z15: [ 59  13 -41 -88  41  53 -77 -48  40  -7   9  21  -7  21]
z64: [ 33 -16  52 -13  86  33 -29 -74 -75   2 -40 -42  -2  31]
z980: [ -76 -109   52  -29   86  -13  -74   33    7    6   21  -22   25  -66]
z321: [ 45  56  15 -73 -12  31  -7  52 -23 -17  83 -55 -30  13]
z735: [ 36   4 -21  14 -12  46  24  66  18   9 -28 -78   9  19]
z508: [  41  -29   -6 -113   -7  -85  -49  -10   -2   29  -74  -24  -93   14]
z183: [ 38 -36  11 -36 -44 -30  81  32 -81 -13  19  53  15  -2]
z191: [-81  11  -5  17 -89   6  87  42  26 -89  20   9 -34 -65]
z925: [-56 -55  33 -17   6  68  -9   8 -39  -5 -45  67 -24  -6]
z814: [-78   8  -9  45 -11  51 -90  21 -43  -2  27  61  59 -36]
z167: [ 64 -61 -23 102   0 -11  72 -56 102 -31  39   2 -83  40]
[ 52 -29  86 -13 -74  33] : z980
[ 33 -17] : z925
[ 66  18   9 -28 -78] : z735
[ 52 -13] : z64
[24 66 18  9] : z735

z619: [-20  10 -16  11 -57 -44 -24 -11 -54  -4 -30  51]
z334: [ 31 -19  32 -91   7  -1  11  -8  17  19  -1  -1]
z961: [-15 -24 -35 -21 -34  -8 -39  -8 -40 -38   6 -21]
z774: [13  0 47  3 12 18 17 -2 28  9  2 29]
z767: [ -2 -20  14 -18  20  29   2   8  18 -17  18 -15]
z105: [  8  31 -19  33 -91 -72 -35 -41 -64  16 -44  61]
z252: [ -4  -3  52  -8 110  67  71  50  89  22  27 -17]
z458: [ 12  12  22  13 -12  -9   5 -11   4  15 -11  30]
z225: [ 4 -5 20 -5 27 22 16  9 26  2 11 -6]
z110: [ -2  -1 -32  -4  15   1  -2   7   0  -2   9 -44]
z864: [ 6 -7 50 -4 22 29 20  5 33  2  8 26]
z676: [ 4 -5 12 12  7 -1 11 -8 17 19 -1 -1]
[ 31 -19  33 -91] : z105
[ 10 -16] : z619
[  5 -11   4] : z458
[ 4 -5 20 -5 27 22 16  9 26  2 11 -6] : z225
[  8  31 -19  33 -91 -72 -35] : z105

z89: [ -13   21  -41 -125   27   12  -64]
z826: [ -44 -117 -125  -41    4  -43   24]
z248: [  4 -26  21  34 -18  39  -4]
z998: [-58 -69 -51  -2  47 -93  53]
[ -41 -125] : z89
[-125  -41] : z826

z863: [ 32  15  23  44  43   7 -21  10 -31 -12 -28 -21 -97  18  -7 -94  78  -5
 -83]
z72: [ 74  22 -16 -29  62  -2 -42  13 -41 -50 -43 -51  27  52  13  36 -46  -4
  21]
z281: [ 87   5   4 -23  52   8 -33   5 -60 -55 -64 -63  19  55 -15  47 -25  -6
  14]
z201: [-78 -14  10  28 -43   0  33  -9  92  62  72  96 -30 -52  10 -19  37  15
 -20]
z937: [  5  12  18  37   8  -9 -28   0 -20 -27 -26 -26 -64  12  24 -50  55  17
 -61]
z339: [-42 -21 -37 -36  34  -6  25  -8  21  24  33  24  79 -14 -23  81 -62  10
  83]
z371: [-42 -21 -37 -36 -25  -6  25  -8  21  24  33  24  79 -14   9  81 -62  10
  83]
z222: [-55 -25 -26 -54 -36   1  30   3  61  64  42  59  67 -40   0  72 -52   7
  57]
[-42 -21 -37 -36 -25  -6  25  -8  21  24  33  24  79 -14   9  81 -62  10
  83] : z371
[-14   9] : z371
[ 13  36 -46  -4] : z72

